These are the activations of a small network on made-up records, seen along a few directions, one row for each record.
Records have a field called POKO. Each example row is followed by its value.
The largest differences between rows may come from other fields.
(in the rows, 500 means zero)
Strong random noise was added to every row along 3 fixed directions; ignore it. To show where, here is one row again and again, with new noise each time:
[500 593 459 357 585 472 531 382 524 351 489 384 479 511 596 489 591 365
 468 562 621]
[452 524 593 513 590 453 668 595 532 331 493 518 416 461 664 477 510 488
 527 439 457]
[486 508 630 503 803 266 716 696 551 200 499 581 315 454 663 694 616 295
 640 266 474]
[450 419 696 642 497 497 756 813 582 358 485 679 428 501 600 432 376 707
 532 267 330]
[467 540 480 445 281 712 527 409 540 517 475 420 606 555 540 217 383 727
 340 638 527]

[432 454 596 485 381 590 678 549 602 316 444 562 496 589 565 439 413 643
 393 380 531] -> bis
[477 504 436 629 240 661 375 409 408 781 535 571 560 495 335 416 531 626
 444 731 377] -> duruf
[545 520 437 484 390 492 404 369 502 564 517 610 532 633 230 642 677 376
 480 557 585] -> nik
[418 409 726 462 273 542 701 615 669 338 485 794 539 713 348 513 568 595
 403 349 554] -> muzim
[570 471 445 413 604 431 520 560 583 412 455 509 517 573 419 625 402 443
 562 246 589] -> tifu
[590 556 274 348 391 581 294 210 476 624 483 379 613 618 288 489 530 452
 411 652 696] -> rebep
[628 433 384 458 411 529 378 489 537 607 489 551 601 649 244 548 408 577
 467 374 586] -> vasuf
[429 490 643 607 620 313 683 657 486 289 551 668 294 476 579 722 750 328
 568 383 465] -> rozi
[693 389 367 366 678 460 366 566 606 474 449 402 572 616 351 615 316 511
 516 157 627] -> bis
[473 581 494 387 484 474 511 386 485 406 508 516 490 564 467 614 762 270
 496 594 634] -> lis
[493 532 569 281 554 381 609 423 655 172 461 561 501 713 410 689 701 252
 456 374 783] -> totin
[507 303 728 717 195 563 608 793 630 609 488 985 600 763 110 560 413 841
 481 252 366] -> kuvi
[463 456 519 759 756 360 501 766 361 622 539 465 327 213 708 551 479 476
 678 446 233] -> dezib
[431 558 460 464 202 719 448 270 493 686 474 465 650 565 422 267 407 680
 377 779 552] -> nalol
[488 468 582 492 411 574 723 637 632 288 458 589 474 606 533 426 387 650
 432 251 525] -> geve
[579 395 498 546 394 616 505 625 566 598 476 554 627 591 398 364 172 807
 471 307 453] -> vasuf
[394 615 548 387 483 480 583 326 468 331 475 455 445 476 689 525 668 342
 474 679 592] -> likez
[343 516 750 732 709 207 730 746 453 316 581 777 193 325 684 814 856 213
 663 446 289] -> linof
[402 560 649 536 535 401 626 529 472 398 559 630 357 401 640 590 727 341
 518 564 410] -> muzim
[377 693 475 462 495 542 521 214 364 488 507 319 449 295 836 313 642 376
 464 977 460] -> muri
[353 628 562 558 569 431 584 371 378 514 517 464 390 340 718 479 597 320
 580 798 417] -> tal
[611 471 386 404 655 506 373 473 489 529 485 303 573 469 526 503 361 502
 528 394 593] -> lis
[581 485 444 280 574 515 530 520 654 282 463 413 562 652 435 524 425 498
 414 239 718] -> bibi
[469 375 706 737 725 327 638 856 498 442 526 658 352 387 627 661 472 521
 679 245 281] -> kuvi
[549 539 371 400 467 502 364 302 505 511 503 400 544 562 401 554 602 370
 425 595 663] -> nik
[699 467 410 349 537 356 378 579 612 410 506 652 511 738 100 755 701 332
 462 248 643] -> tal
[605 452 361 444 480 471 211 420 509 686 536 488 586 604 180 653 656 399
 472 517 591] -> linof
[666 351 457 431 417 516 368 602 625 598 470 598 658 715 150 511 360 683
 453 286 571] -> rebep
[488 490 478 547 334 562 392 489 452 682 535 539 571 540 367 452 579 523
 477 660 469] -> fis
[502 467 447 657 351 620 349 524 383 795 523 452 538 388 502 298 392 745
 467 697 307] -> rebep
[396 551 565 466 471 531 661 459 549 302 480 430 467 470 675 408 497 481
 445 532 546] -> vopoz
[552 421 564 460 513 390 492 544 540 493 458 711 530 650 278 732 550 439
 585 342 567] -> likez
[392 674 493 404 673 437 536 255 412 442 513 326 429 318 798 498 553 268
 580 777 527] -> bibi
[328 706 469 423 482 587 540 204 393 439 511 291 438 343 807 370 713 301
 449 934 532] -> duruf
[439 538 561 556 611 394 588 481 447 459 545 566 367 393 622 631 577 331
 596 484 456] -> muzim
[558 465 453 520 565 359 363 511 444 590 542 573 452 576 284 746 760 283
 566 513 556] -> rozi
[538 598 426 415 783 327 419 378 430 420 521 315 414 372 671 643 623 200
 578 567 568] -> totin
[601 443 489 547 548 368 330 559 490 587 548 633 487 561 269 738 698 401
 529 444 487] -> kuvi
[530 560 481 363 482 506 506 399 558 413 491 482 536 561 472 486 587 450
 427 526 610] -> nalol
[635 452 417 242 466 442 483 453 686 256 434 584 586 830 176 687 624 385
 400 242 826] -> muri
[478 515 427 512 137 776 384 320 503 771 481 446 715 573 350 191 295 790
 361 751 493] -> vopoz
[533 485 461 605 434 521 365 550 401 702 551 497 535 406 464 427 496 587
 506 624 360] -> fis
[570 535 371 511 599 431 287 423 374 679 543 352 478 371 544 518 563 400
 538 668 452] -> vasuf
[482 501 434 575 387 619 497 427 429 616 469 460 545 462 545 342 344 655
 480 618 438] -> muri
[547 483 423 401 492 556 449 451 543 516 456 381 573 571 454 422 395 544
 463 472 618] -> geve
[418 561 541 449 316 644 629 419 580 344 488 469 536 579 593 346 477 599
 335 533 607] -> totin
[517 571 349 388 373 597 343 261 473 647 476 390 637 560 333 415 515 486
 438 732 638] -> fasez
[450 463 542 628 516 520 553 612 490 543 507 451 474 373 644 391 342 615
 542 483 358] -> vopoz
[693 438 304 355 664 494 342 539 562 507 464 289 608 549 386 490 296 545
 500 275 640] -> fasez
[352 489 601 686 299 682 589 511 462 601 502 489 516 406 663 239 378 740
 452 681 325] -> nik
[531 474 479 451 480 497 513 527 562 461 474 567 519 602 355 601 446 521
 514 335 574] -> bibi
[556 523 434 386 560 486 461 398 526 492 475 439 576 532 444 494 415 472
 518 505 596] -> fasez
[615 476 372 348 382 649 452 409 621 498 431 453 641 737 261 441 316 632
 423 306 698] -> geve
[392 547 604 599 694 303 628 661 432 412 518 608 299 378 619 689 804 212
 652 524 391] -> dezib
[501 665 325 217 530 626 442 224 542 389 452 153 606 490 666 311 464 399
 373 653 730] -> tifu
[508 508 434 551 493 550 478 432 468 572 494 471 480 472 525 499 408 533
 498 499 472] -> bis
[511 460 536 525 255 566 470 499 538 627 506 709 641 672 202 492 521 603
 464 544 516] -> fis
[558 542 300 371 433 621 323 289 490 614 485 260 602 520 473 380 422 533
 389 611 655] -> nalol
[523 450 550 484 392 569 539 498 567 523 481 634 589 600 381 472 361 638
 487 440 477] -> duruf
[506 482 581 588 467 377 460 602 496 521 564 742 418 525 320 706 786 396
 501 494 411] -> linof
[495 585 431 407 406 536 381 177 427 610 514 447 586 538 426 474 582 425
 447 815 615] -> rozi
[596 392 380 544 488 580 321 646 501 731 477 439 605 522 309 428 362 683
 499 382 447] -> dezib
[557 428 492 515 622 507 468 615 480 531 467 392 522 427 632 454 254 639
 554 357 440] -> likez
[531 449 475 549 348 635 479 553 527 631 478 555 582 600 334 386 319 707
 471 424 444] -> tal
[582 454 457 479 460 519 461 666 580 498 481 577 525 612 304 550 528 522
 486 287 509] -> tifu
[469 503 542 512 697 377 510 527 436 467 509 451 440 382 633 608 554 347
 617 514 500] -> lis

Here are new rows. What is POKO for each?
[470 478 487 606 427 559 454 627 442 614 519 517 465 442 461 427 559 589
 480 548 387] -> dezib
[458 517 478 589 744 469 535 595 401 513 499 257 424 220 838 370 327 526
 621 528 361] -> fasez
[508 468 515 627 633 433 509 630 427 534 539 490 425 359 619 565 479 485
 597 411 397] -> lis
[691 504 340 284 627 415 340 422 586 482 495 491 577 643 234 690 486 374
 526 314 680] -> bibi
[404 492 538 644 506 525 571 543 413 548 484 441 443 334 739 362 396 600
 543 634 347] -> muri
[535 467 453 504 749 470 504 651 505 478 465 296 481 347 721 428 245 546
 597 320 429] -> tifu
[424 402 713 700 388 482 756 718 568 401 480 812 448 563 451 558 419 650
 552 300 365] -> nik
[351 709 449 440 446 558 510 186 389 453 530 334 420 343 768 419 745 292
 424 945 534] -> duruf
[563 475 418 480 601 511 414 503 487 548 498 364 518 438 546 474 386 524
 517 467 485] -> duruf
[490 444 452 639 413 647 446 546 452 675 497 414 517 408 600 329 280 740
 449 522 359] -> bis
[642 523 360 362 558 436 327 340 516 542 514 505 558 583 277 658 570 353
 512 501 608] -> duruf
[417 581 536 534 271 697 534 392 495 573 512 444 581 423 615 187 438 688
 367 767 407] -> vopoz
[553 470 478 516 486 576 499 576 542 574 477 495 575 481 508 374 229 695
 512 397 415] -> tifu
[494 554 498 452 306 545 458 382 551 462 522 609 531 672 322 574 755 431
 357 603 635] -> kuvi
[376 580 516 445 549 598 655 496 526 329 460 307 476 402 814 303 405 520
 467 518 517] -> tifu
[447 422 617 736  88 694 529 659 467 698 541 749 549 550 350 295 467 913
 365 597 276] -> rozi
[493 512 435 615 650 453 472 577 401 567 525 357 413 298 669 464 449 484
 583 520 390] -> fasez
[290 702 575 424 549 437 671 276 413 250 525 373 379 345 876 476 776 200
 491 858 581] -> fis
[664 502 292 257 538 549 306 357 584 535 467 369 647 669 246 561 393 471
 458 354 739] -> bibi
[532 392 594 396 335 537 611 618 706 345 445 704 591 799 225 545 503 617
 395 232 656] -> nalol
[643 499 373 462 536 455 330 444 504 602 515 488 551 547 297 593 486 445
 533 435 527] -> vopoz
[677 554 361 267 918 190 403 415 516 301 512 427 463 559 379 888 691  17
 662 298 752] -> fis
